A small network was shown many inputs. Here are its activations along a few directions, one row for each input.
Each table varies a few parts of the input and shows all the possible inputs, shuffled.
Descriptions start from the smaller parts, as in this example, which fits no table here: one of 3 separate values, together with either a single point or one of 11 places around a ring or (one of 5 places around a ring, together with one of 6 places along a line).
Shared parts are said once, and a part with two or three values counts as separate values.
In the rows, 128 means zero.

Other details of the inputs shift rows strongly along two fixed directions, in all tables alike. That doesn't count.

Table:
r1: [ 88 134 138 106 146 143  85  86  86 156  41]
r2: [ 86 121 131 102 133 124  70  81  72 146  48]
r3: [101 134 141 146 142 139  85  92  81 151  32]
r4: [182 130  94 107  39 151  55 139 161 189 114]
r5: [155 144 118 124 148 136 175 146 174 104 212]
r6: [197 115 104 137  75 109  48 162 197 154 127]
r7: [ 40 138 127 157 186 136 225  90  66  80 131]
r8: [113 134 119  98 153 139  92  81  66 149  47]
r9: [106 116 162 114 185 125  74 115 107 115  52]
r10: [117 136 104 125  90 146 176 112 174 146 223]
r11: [124 122 144 108 178 145  93 147 102 103  32]
r12: [ 64 114 153 160 229 121 215 146  81  68 134]
r13: [148 133 118 162 125 131 180 161 197 106 207]
r14: [107 123 124 105 125 143  75 106  63 140  31]
r15: [167 123  97 135  45 114  58 146 146 203 131]
r16: [123 113 134 101 176 137  90 145  98  99  34]
r17: [170 129 140 110  47 100 208 149 173 100 213]
r18: [142 126 128 171 123 119 167 155 179  93 216]
r19: [202 128 106 100  99 115  46 146 170 153 132]
r20: [ 77 136 152 130 236 130 203 114  77  49 149]
r21: [131 146 120 133 120 159 188 102 141 139 212]
r22: [ 78 128 161 135 228 159 217 140  96  48 123]
r23: [212 129 135  85  34  71  80 120 150 155 129]
r24: [113 111 136 136 166 104  73 126  91 102  39]
r25: [132 122 118 122 131 126 164 147 193 105 219]
r26: [ 98 130 138 145 134 128  75  91  71 143  37]
r27: [177 134  91 139  37 127  49 126 172 196 119]
r28: [124 145 106 155 102 145 196 149 160 161 204]
r29: [ 50 122 162 132 225 127 197 114  93  51 145]
r30: [121 110 137 105 164 126  74 141  86  97  39]
r31: [122 138 118 163 105 147 191 141 153 158 205]
r32: [185 118 145  89  24  69  76 123 168 156 132]
r33: [135 153 106 125 116 157 190 108 148 142 207]
r34: [203 120 135 114  20  56  83 158 161 177 120]
r35: [129 120 120 127 118 117 158 146 183 100 234]
r36: [ 67 112 135 145 236 123 224 150  92  74 124]
r37: [147 125 117 154 137 125 185 183 183 127 205]
r38: [ 77 130 138 120 231 124 204 111  75  49 145]
r39: [147 126 131 139 121 143 168 170 173  88 214]
r40: [142 112 110 153 124 110 174 177 167 117 217]
r41: [105 120 151 105 182 123  75 122 110 118  44]
r42: [ 47 151 132 158 196 155 233  95  82  92 118]
r43: [154 140 131 133 152 137 173 140 169 102 218]
r44: [110 129 143 115 137 163  85 106  74 147  29]
r45: [108 140 129 136 109 155 179 103 158 141 208]
r46: [183 139 104 113  41 157  58 142 165 191 111]
r47: [173 129  92 131  51 124  61 149 159 213 122]
r48: [127 123 167 115 115  62 109 103  74 107  15]
r49: [105 135 125 136  98 142 171 104 151 134 219]
r50: [120 119 155 148 181 121  83 127 105 110  38]
r51: [112 132 136 108 146 135  75  77  57 146  53]
r52: [121 137 120 139  95 163 183 129 141 122 204]
r53: [185 131  95 103  48 124  41 108 139 190 133]
r54: [167 125 114 143  51 121  46 143 141 205 118]
r55: [122 108 152 140 187 117  85 149  94 133  38]
Description of these inputs: one of 5 separate values, together with either a single point or (one of 2 separate values, together with one of 5 places around a ring).
Q: The inputs of r55 and r9 match in every part but the choice among 5 separate values. If r40 is changed in the same way as r55 into r9, which row does it become?
A: r35
Q: The inputs of r7 and r14 match in every part but the choice among 5 separate values. If r27 is changed in the same way as r7 into r14, which row does it become?
A: r4
Q: Which other rows does r46 become when the choice among 5 separate values takes its other values? List them by row number.
A: r1, r28, r33, r42
Q: Which other rows does r11 become when the place on the ring of 5 takes its other values? List them by row number.
A: r16, r22, r30, r39
Q: A walk changes only the place on the ring of 5. It starts at r50 and steps to r18. List the rest of the walk in order.
A: r24, r6, r13
Q: Which other rows does r45 become when the choice among 5 separate values takes its other values? List them by row number.
A: r3, r21, r31, r44

Table:
r56: [ 87 124 139 118 152 126 119  92  87 123  65]
r57: [185 125 105 146  76 108  93 166 181 163 163]
r58: [129 122 130 120 151 145  29 116 111 150  50]
r59: [124 118 136 120 146 129 161 137 133  99 133]
r60: [135 128 127 145 133 130 154 148 141 115 132]
r61: [116 127 127 109 140 124 112  96  84 129  92]
r62: [134 133 110 137 138 172 169 143 171 117 209]
r63: [162 140 122 104  81 129  77 113 133 153 103]
r64: [119 140 123 148 113 148 200 135 146 131 186]
r65: [218 121 121 112  31 104  20 149 206 172 156]
r66: [150 136 133 121 117 131 182 143 167 100 206]
r67: [139 128 121 130 128 113 180 153 164 112 206]
r68: [201 119 115 125  50 120  49 169 178 166 128]
r69: [104 136 133 128 138 133 169  95 115 104 155]
r70: [ 99 131 145 138 145 128  94 104  83 149  46]
r71: [ 80 120 150 140 184 120 159 127  90  84  99]
r72: [118 129 142 119 171 115 175 127 114  91 154]
r73: [ 65 134 144 123 181 145 166 106  57 101  65]
r74: [137 121 120 112 160 140  26 121 100 159  42]
r75: [ 98 121 153 120 174 113 118 118 101 101  71]
r76: [107 134 124 145 137 131 171 123 114 141 146]
r77: [ 99 141 129 123 141 144 188 113 116 110 143]
r78: [113 134 123 148 104 137 183 128 151 125 210]
r79: [171 121 121 146  81 109  59 151 165 159 109]
r80: [131 123 119 142 136 117 172 153 141 110 180]
r81: [125 131 116 120 115 124 145 117 129 141 151]
r82: [111 122 129 118 134 122  87 113  77 152  56]
Q: Describe the family of inputs behind these rows.
A: one of 3 separate values, together with either a single point or (one of 2 separate values, together with one of 4 places along a line)
Q: The inputs of r72 and r65 match in every part but the choice among 3 separate values. If r61 is changed in the same way as r72 into r65, which row does it become?
A: r69
Q: Which other rows does r57 become when the place on the line of 4 takes its other values? List them by row number.
A: r67, r72, r80
Q: Which other rows does r82 become when the choice among 3 separate values takes its other values? List them by row number.
A: r73, r78
Q: List by row number the other rows that have the choice among 3 separate values in common with r63.
A: r59, r60, r62, r64, r66, r68, r73, r77
